Each row below holds a small network's activations on one input, seen along a few directions.
Each table varies a few parts of the input and shows all the possible inputs, shuffled.
Descriptions start from the smaller parts, as in this example, which fits no table here: one of 2 separate values, together with either a single point or one of 9 places around a ring or (one of 6 places along a line, together with one of 8 places around a ring).
Shared parts are said once, and a part with two or three values counts as separate values.
In the rows, 128 means zero.

Other details of the inputs vary at random and push rows far along three fixed directions, the same in every table; ignore that.

Table:
x1: [117 133 211 114 141  73 151  91 113 118 149]
x2: [113  94  55  72 181 160 110 130 132 134 164]
x3: [146 165 142 133  56 156 106 143 185  86 156]
x4: [115 152  65 129 109 186 129 150 146 159 116]
x5: [126 103 150 151 145  83 130 101  95 111 128]
x6: [167 192 223 160 102 137 150 110 114  91 101]
x7: [136 124 217 107 172 105 137  99  97  71 134]
x8: [125 110 180  56 180 150 187 134 147 141 174]
x9: [153 184 144 153  42 122 130 111 171 119 161]
x10: [108 147 115 211 135  89  83 106  56  94  51]
x11: [108 149 136 115  66 164 187 153 180 147 192]
x12: [123 122  88 199  71  90  87 141 125 113  75]
x13: [110  73 125 105 177  94 151 125 113 152 142]
x14: [ 98  98  78 133  92 166 149 187 155 141 149]
x15: [125 139  74 164  97 172  69 136 126  90  78]
x16: [133 108 229  32 213 116 165 109 142 150 166]
x17: [139 201 218 133 139 147 136  81  97  99 101]
x18: [133 109  56 135  89 167 153 167 163 173 148]
x19: [123 178 112 114 114 154 132 107 140 133 174]
x20: [149 184 158 135  49 143 131 140 191 136 141]
x21: [133 105 179 139 170  82 154  91  81 150 108]
x22: [109 201 128 147  55 151 138 104 167 147 151]
x23: [ 93  95  65  71 190 161 139 158 123 185 130]
x24: [116 141  42 200  94 140  74 131 119 117  87]
x25: [125 169 233 154 116 114 153 117 103  67 103]
x26: [152  72  62  97 167 156 145 151 128 158 159]
x27: [188 106 131 185 182 104 103 113  43 107  40]
x28: [150  89  79 149 140  90  90 121 111 134 107]
x29: [132 110  58 130  87 149 144 158 169 181 147]
x30: [129 152 210 164 117  92 154  91  85  72 149]
x31: [ 94 146  58 199  98 144 106 156 111 164  56]
x32: [155  81  54 126 153 113 123 133 116 165 131]
x33: [127  82 100  75 177 143 143 178 130 165 109]
x34: [154  60 123  72 213 129 120 117 119 115 143]
x35: [111 109  77 122  81 119 102 164 174 130 140]
x36: [149  94 121 127 163  92 125 101  99 122 149]
x37: [ 73 136  67 128 107 148 124 159 145 147 131]
x38: [116  70  86  92 174 113 105 188 133 154  93]
x39: [126 185 187 148  50 124 136 140 173 124 124]
x40: [ 98 140 128 160 138 136 100 140  87 104  47]
x41: [148 189 171 145  50 121 139 118 168 129 136]
x42: [152 124 135  50 138 118 138 117 170 151 199]
x43: [ 65 127  56 129  95 139 116 153 159 166 137]
x44: [163 139 156  90 132 119 120 115 158 134 165]
x45: [104 139 127 131 142 165 119 140 121 142  76]
x46: [129 141 116 122  64 166 153 134 181 106 221]
x47: [117 142 108  63 143 138 137  92 154 161 207]
x48: [ 99  90  79  95 115 120 108 193 174 162 128]
x49: [162 130 139 134 134 132 114 144 133 147  88]
x50: [131 115 161 204 147  97 119 137  53  90  30]
x51: [130 128 229  99 169  77 168  73 113 146 152]
x52: [131 164 130  92 152 161 137 104 125 122 166]
x53: [124  79 144 179 186  75 135 113  51 128  70]
x54: [172  80 115  77 203 116 105 128 123 146 120]
x55: [145  96 118  64 224 144 105  97  96 137 115]
x56: [155 159 153 128  95 145 171 111 146 114 202]
x57: [112 134 147 179 176 102  95  96  54  82  66]
x58: [100 176 189 112 107 158 125 106 134  68 148]
x59: [120  89 114 132 142 130 139 143 110 109 144]
x60: [134 134 236 113 159 110 155  88  90  62 148]
x61: [109 118  91 180  73 100  93 166 138 140  68]
x62: [ 87 150  88 201  98 144  98 157  97 116  50]
x63: [134 132 138 170 120  79 116 134 112 149  59]
x64: [172 128  81 200  93 151  87 157 118 110  45]
x65: [109 150 115  56 160 157 163 113 147 171 192]
x66: [ 86 193 139 147  57 143 143 115 165 147 149]
x67: [140 128  96 137  95 118 133 136 159 168 124]
x68: [110 143 135  84  67 157 125 170 203  98 185]
x69: [154  79  91 110 171  85  91 119 121 135 121]
x70: [157 173 203 125 109 155 172 119 131 107 146]
x71: [147 114  95 125 109 118  87 143 156 122 131]
x72: [126  59 137  96 212 128 169 128  98 169 133]
x73: [136 150 131 160  57 174 146 134 159  85 180]
x74: [125  52 126  71 211  82 106 123 128 138 136]
x75: [104 180 201 151 120  86 124  64  95  87 141]
x76: [146  86  86 105 164 150 159 155 112 172 137]
x77: [114 149 136 107 129 120 118  80 135 122 185]
x78: [162 116 113 184 125 129 102 134  90  81  81]
Description of these inputs: one of 6 places around a ring, together with either one of 4 places along a line or one of 9 places around a ring.
Changing only the place on the ring of 6 turns x75 into x77. The same change can be made to x60. Which row results?
> x78
Changing only the place on the ring of 6 turns x2 into x57. The same change can be made to x73. Which row results?
> x59
Change only the place on the ring of 6 in x56. List by row number the other rows that result.
> x11, x18, x30, x46, x53
Change only the place on the line of 4 in x19. List by row number the other rows that result.
> x47, x52, x55

Table:
x79: [143 119 121 111 126 148 135 140 146 129 146]
x80: [111 110  68  69 124 182 129 166 179 142 176]
x81: [136 152 165 118 108 113 148 101 143 122 163]
x82: [144 159 162 196  69 112 115 126 119  89 102]
x83: [114 120  41 169  96 147  87 163 130 140  82]
x84: [118  94 156 118 213  83 131  95  71 152  94]
x85: [153 162 175 183  95 125 120 115 107  92  93]
x86: [142  89  93 114 189 131 116 127  97 142 102]
x87: [143 108  51 191  92 141  83 177 124 130  53]
x88: [132  77  62 110 134 129 111 167 149 155 124]
x89: [133 120 150  93 121 125 143 131 158 119 176]
x90: [111  91  81  90 162 121 125 131 134 149 157]
x91: [112 139 119  95  80 141 141 143 187 133 200]
x92: [126 166 178 168  96 106 142 119 118 126 106]
x93: [133  69 112 113 195 117 125 144  95 150  82]
x94: [135  94  99 103 142 141 124 152 139 126 136]
x95: [ 99 108  44  99 101 154 116 165 179 160 169]
x96: [114 158 145 168 115 114 135 120 110 134  91]
x97: [129 124  81 180 113 141  93 148 107 109  76]
x98: [156 138 145 168 104 109 124 122 120 116 104]
x99: [134  93 135  81 204 134 130 110 106 139 143]
x100: [112  94  79  93 167 137 120 134 128 141 147]
x101: [129 149 164 142 145  92 123  85  99 113 120]
x102: [132 123 141 168 110 110 123 143 116 127  75]
x103: [117 142 153  69  93 154 179 155 193 145 196]
x104: [136 156 140 162 115 140 113 120 112 100  98]
x105: [129 113 142  96 189 121 131  96 103 138 142]
x106: [145  77 102 110 182 117 112 138 106 134 101]
x107: [146  92 171  97 220  67 131  78  79 139 127]
x108: [126 150 145 147  86 112 131 120 143 110 152]
x109: [126 132 209 102 217 100 155  75  69 128 122]
x110: [117 165 192 167 133 115 135  95  82 103  86]
x111: [134 160 189 138 132 130 131  99 105  84 133]
x112: [121 162 145 146 111 156 139 140 123 119 104]
x113: [128 149 106 196 105 126  93 123  99 117  68]
x114: [116 165  83 178  41 153 109 149 162 135 125]
x115: [126 104  87 101 175 135 124 121 118 153 133]
x116: [125 159 112 158  83 136 124 124 141 132 134]
x117: [126  88  90  90 158 146 140 167 141 159 120]
x118: [133 165 188  95 101 123 165 100 160 125 204]
x119: [108 178 162 120  81 175 157 138 158 105 148]
x120: [105 159 127  66  88 159 154 126 196 141 226]
x121: [144 169 214 140 109 123 145  98 120  71 147]
x122: [117  77 106 103 178  99 133 137 113 169 107]
x123: [148 131 177 128 132 111 138 107 121 116 140]
x124: [115 131 140  88 155 136 135 109 132 122 171]
x125: [137 155 151 110  76 139 147 135 178 115 176]
x126: [128 109  45 195  83 116  80 168 127 147  64]
Changing only one part turns x96 into x103. The same change can be made to x95. Which row results?
> x89
What do these inputs look like to the network?
> one of 6 places around a ring, together with either one of 2 separate values or one of 6 places along a line
Change only the place on the ring of 6 in x113. List by row number the other rows that result.
> x87, x104, x107, x120, x125

Table:
x127: [135 139 123 167  75 120 116 141 138 112 111]
x128: [151 167 186 149  89 119 138 115 136 102 137]
x129: [126 161 184 137  95 137 144 128 135 101 131]
x130: [136 122 149 163 179  81 117  91  63 137  69]
x131: [130 158 203 109 139 110 143  77 118  93 183]
x132: [116  80  86  85 201 122 136 138 109 177 124]
x133: [118 148 146 148 100 116 130 116 135 122 133]
x134: [119 156 117 166  87 140 104 125 131 106 114]
x135: [134  75  65 120 139 120 107 167 135 150 108]
x136: [137  83 130  38 182 140 156 137 159 156 186]
x137: [142 137 213 108 153 105 149 103 111 100 141]
x138: [102 106 134  50 174 136 161 128 146 157 186]
x139: [119 124  91 132 105 171 119 157 150 116 125]
x140: [142 110 146 155 183 101 122 112  67 134  61]
x141: [136 161 162 143  86 122 141 112 147 116 158]
x142: [127 128  61 169 112 152  97 149 119 131  77]
x143: [124 112  75  96 128 147 121 137 157 146 174]
x144: [129 128  57 172 107 143  90 144 122 134  86]
x145: [117 180 140 122  62 145 156 131 177 127 188]
x146: [118 149 122 133  64 131 130 141 171 120 160]
x147: [145 128  92 178  85 120 105 145 133 131  89]
x148: [ 96 125 107  77 116 145 148 140 169 154 180]
x149: [144 129 108 177 132 141 107 138  93 110  72]
x150: [131  86 139 102 233 103 114  96  68 130  99]
x151: [147 146 216 135 160 110 149  90  91 106 113]
x152: [107  90  75  96 142 150 129 168 147 160 126]
What do these inputs look like to the network?
> one of 2 separate values, together with either one of 4 places along a line or one of 9 places around a ring
Changing only the choice among 2 separate values turns x148 into x130. The same change can be made to x131. Which row results?
> x143
Start at x149 and move only the place on the line of 4, one step at a time. The first step leads to x142. Which rows follow, in order?
> x144, x143
